These are the activations of a small neural network, seen along a few directions. Each row is one input.
Each table varies a few parts of the input and shows all the possible inputs, shuffled.
Descriptions start from the smaller parts, as in this example, which fits no table here: one of 5 places around a ring, together with either a single point or (one of 2 separate values, together with one of 4 places along a line) or one of 9 places around a ring.
Shared parts are said once, and a part with two or three values counts as separate values.
(in the rows, 128 means zero)

Other details of the inputs vary at random and push rows far along two fixed directions, the same in every table; ignore that.

Table:
x1: [ 96 149 114  89  50 160 134 122  98 122 152  90 108 146 135 160]
x2: [119 102 148 192 222  82 133 178 166 131 142 148 123  93 108 101]
x3: [140 124 134 148 148 164  85  91 139 124 102 194 161  97 122 147]
x4: [127  98 136 136 129 182 130 116 111 107 136 203 132 113 154 125]
x5: [120 102 144 192 222  84 136 185 164 137 131 146 124  97 111  94]
x6: [114 141 114  80  69 148 125 109  85 157 131  89 123 152 149 135]
x7: [149  98 147 119 139 172 131 105 115 104 118 194 141 140 158 111]
x8: [107 154 150  87  72 140 140 110 112 141 142  82 118 161 138 143]
x9: [100 143 102  90  56 164 128 132  96 131 137  83 109 157 138 151]
x10: [139  96 152 120 137 170 119  93 114  99 131 186 131 137 148 123]
x11: [144 105 157 160 203 104 139 153 154 127 117 155 136 124 126  90]
x12: [125 148 105  79  55 133 137 114  92 135 134  85 124 152 145 140]
x13: [120 154 136  86  64 134 143 115 115 121 139  78 118 163 134 145]
x14: [109 156 134 119 122  69 149 151 128 171 141  60 121 130 122 119]
x15: [ 95 153 128 151 145  59 146 188 158 147 153  43 105 122  94 129]
x16: [147  81 122 126 143 160 102  94 100 110 130 188 134 122 151 118]
x17: [153 129 102 147 124 175  98  86 127 105  98 205 157 107 115 152]
x18: [104 155 113  95  62 147 149 142 107 132 140  88 117 146 139 145]
x19: [159  87 127 123 140 169 116 109 116  85 112 181 134 147 148 114]
x20: [147 145 135 208 218  83 123 153 193 161 109 173 144  81  84 123]
x21: [145  85 120 129 148 151 108 108 103 121 121 178 134 125 150 110]
x22: [ 95 195 133 164 148  58 127 150 173 189 121  60 135 106  66 150]
x23: [106 142 135  80  75 156 123 110 101 144 129  78 115 175 141 140]
x24: [128 187  93 106  52 163 114 100 124 153 115 109 128 140 113 180]
x25: [155  91 126 122 154 192 138 102 131 119  83 185 127 129 148 132]
x26: [ 79 160 150 150 147  62 152 180 155 165 160  53 105 115  98 129]
x27: [143 129 124 140 140 150  79  86 146 122 119 199 162  96 131 128]
x28: [118 147 128 136 136  47 141 154 142 143 150  57 114 120 103 124]
x29: [101 153 160 137 158  55 140 163 160 160 146  38 110 143  98 120]
x30: [158 130 109 139 131 145  83  91 148 100 115 196 162  98 128 130]
x31: [156 122 117 143 134 168  87  91 136  99  99 196 161 100 123 151]
x32: [125 146 122  77  66 155 136 118 103 125 123  84 121 173 142 138]
x33: [115 153 146 138 151  48 144 169 164 140 143  34 110 144  94 122]
x34: [150 107 159 181 219  60 144 162 178 101 133 142 128 108 103  95]
x35: [149  91 132 127 133 157 120  94 102 110 130 197 139 115 157 116]
x36: [138 102 124 141 128 162 136 130 121  91 134 189 131 112 144 125]
x37: [120 136 102  82  61 135 115 105  90 130 142  76 115 154 136 149]
x38: [163  98 133 120 132 165 135 111 119  84 115 190 141 141 153 112]
x39: [121 137 100  88  70 128 120 118  94 138 131  72 116 155 135 139]
x40: [ 92 147 119  91  67 172 135 132  94 153 136  96 116 150 146 143]
x41: [122 154 120 136 144  41 150 176 145 161 134  40 119 127 104 111]
x42: [104 144 126  88  72 128 123 102  94 150 150  82 114 143 137 146]
x43: [137 110 131 188 211  80 150 194 167 120 126 147 130  96 111  92]
x44: [157 105 138 184 208  49 145 162 163 115 133 148 135  89 112  91]
x45: [171  93 113 129 156 175 144 114 141  99  80 176 127 127 139 130]
x46: [127 102 129 127 124 185 133 122 106 113 128 196 135 121 159 122]
Each input here is: one of 2 separate values, together with either a single point or one of 4 places along a line or (one of 3 separate values, together with one of 6 places around a ring).
The inputs of x16 and x37 match in every part but the choice among 2 separate values. If x5 is changed in the same way as x16 into x37, which row does it become?
Answer: x9
The inputs of x31 and x3 match in every part but the choice among 2 separate values. If x33 is changed in the same way as x31 into x3, which row does it become?
Answer: x29
Change only the choice among 3 separate values in x39. List by row number the other rows that result.
Answer: x9, x19
Change only the place on the line of 4 in x24. List by row number the other rows that result.
Answer: x17, x30, x31

Table:
x47: [152 106 126 120 130 149 116 103 117 106 117 166 138 132 142 121]
x48: [108 140 131 108 106 117 140 140 116 146 139  77 112 149 129 130]
x49: [143  98 140 165 190  93 137 153 145 111 135 157 130 108 124  98]
x50: [104 150 134  95  83 130 145 132 114 142 140  72 112 154 134 139]
x51: [138  97 126 125 136 152 125 122 112 108 128 164 130 128 148 114]
x52: [106 146 123  97  85 125 141 138 113 142 139  68 112 151 133 135]
x53: [119 157 121  90  76 123 132 118 116 141 130  66 119 157 127 144]
x54: [138 119 120 122 114 165 113 102 113 120 121 172 139 123 141 135]
x55: [142  98 141 165 195 102 143 158 148 118 126 153 126 115 124  99]
x56: [108 159 121 104  85 126 125 119 121 150 133  78 121 140 120 151]
x57: [102 149 135  95  84 127 141 130 112 145 143  72 113 153 134 137]
x58: [119 153 147 190 213  15 150 193 196 160 130  69 124  95  75 109]
x59: [137 118 126 138 138 148 112 115 129 117 122 169 139 118 131 128]
x60: [138 118 119 122 116 162 115 101 114 120 120 167 136 123 140 136]
x61: [140 115 124 137 137 152 116 114 130 113 119 168 136 120 130 132]
x62: [107 162 121 106  83 129 124 122 120 151 134  86 126 140 122 148]
x63: [136 117 123 127 123 159 111 105 121 116 122 165 136 123 134 135]
x64: [142  98 126 127 131 154 129 120 112  99 131 170 129 129 147 119]
x65: [117 158 135 155 157  65 142 165 163 158 131  80 125 113  98 125]
x66: [141 119 136 171 186 103 125 146 161 121 120 160 138 102 111 113]
x67: [142 115 121 132 130 156 120 110 124 116 117 172 137 119 136 132]
x68: [136 123 120 125 117 163 116 109 120 117 120 167 138 126 136 135]
The inputs of x49 and x64 match in every part but one. If x59 is changed in the same way as x49 into x64, which row does it become?
Answer: x66
Describe the family of inputs behind these rows.
Answer: one of 2 separate values, together with either a single point or one of 4 places along a line or one of 6 places around a ring

Table:
x69: [ 98 157 122 113  99 133 125 134 126 151 132  76 116 141 113 149]
x70: [100 159 121 114  98 110 122 132 116 164 139  75 123 130 119 138]
x71: [157 122 115 107  99 175 125  91 115  97 112 176 144 136 145 138]
x72: [ 94 159 139 118 104 122 133 138 135 151 140  77 115 139 115 148]
x73: [137 113 103 112  96 189 120 107 104 116 112 173 136 130 145 144]
x74: [123 165 128 103  97  92 125 115 130 147 135  75 135 139 116 137]
x75: [152 124 116 111  96 173 123  95 112 103 109 168 139 135 143 139]
x76: [142 101 124 154 168 148 112 124 140 115 114 176 134 113 123 124]
x77: [142 112 109 110 101 173  99  87  99 120 119 170 141 128 149 138]
x78: [122 162 134 111 108 107 127 121 144 137 126  74 127 145 109 146]
x79: [127 114 128 114  98 183 110  91  94 120 135 179 139 128 155 133]
x80: [152  94 144 195 220 114 141 159 164 107 120 213 143  86 123  98]
x81: [122 119 138 116 103 186 119 101 112 114 132 167 129 135 143 141]
x82: [116 145 126 152 158  66 126 154 152 163 134  86 127 109 104 118]
x83: [119 165 128 110  94  90 123 118 129 154 132  68 129 138 115 136]
x84: [165  62 151 189 250  90 146 164 161  96 122 197 131 100 132  72]
x85: [102 150 139 153 152  69 134 155 150 163 143  87 126 113 109 120]
x86: [115 140 134  99 108 111 151 148 118 144 139  62 108 159 133 123]
x87: [117 158 125 115 104 113 123 125 138 147 123  69 120 143 112 151]
x88: [121 160 122 112 102  98 118 121 123 155 131  76 124 134 119 139]
x89: [133 100 116 106  92 172 104 110  96  78 143 168 134 131 157 125]
x90: [136 113 124 150 156 149 134 135 135 113 121 186 134 108 135 122]
x91: [138  84 128 101 112 176 135 106  85 102 124 159 126 141 164 122]
x92: [173  96 131 193 217 100 132 149 173 107 104 198 144  90 114  94]
x93: [113 140 137 104 110 106 152 151 121 144 139  59 110 163 128 119]
x94: [142 111 115 113 112 186 104  95 111 111 112 166 134 134 141 148]
x95: [131 121 128 116 100 185 132 111 110 112 130 181 132 127 150 138]
x96: [105 162 115 119  98 125 140 146 126 153 129  81 118 131 118 142]
x97: [125 118 135 112 102 168 115  99 101 123 140 175 135 125 151 134]
x98: [168  92 125 191 219 110 130 150 167 108 106 202 145  88 121 101]
x99: [131 110 158 181 237  17 169 200 185 142 137  90 111 101 100  79]
x100: [148 117 124 107 101 182 107  82 112 100 111 167 137 141 139 144]
x101: [107 139 113 113  87  89 132 140 104 125 167  64 106 139 118 139]
x102: [ 91 162 131 115 101 122 131 137 133 153 138  72 114 140 113 149]
x103: [119 132 154 153 182  47 161 189 159 147 132  69 115 142 109  95]
Describe the family of inputs behind these rows.
Answer: either one of 2 separate values or one of 6 places along a line or (one of 3 separate values, together with one of 9 places along a line)
Change only the place on the line of 9 in x87. List by row number the other rows that result.
Answer: x69, x72, x76, x78, x81, x94, x100, x102
Start at x91 and move only the place on the line of 6, one step at a time. The first step leads to x99. Which rows follow, in order?
Answer: x84, x86, x93, x103
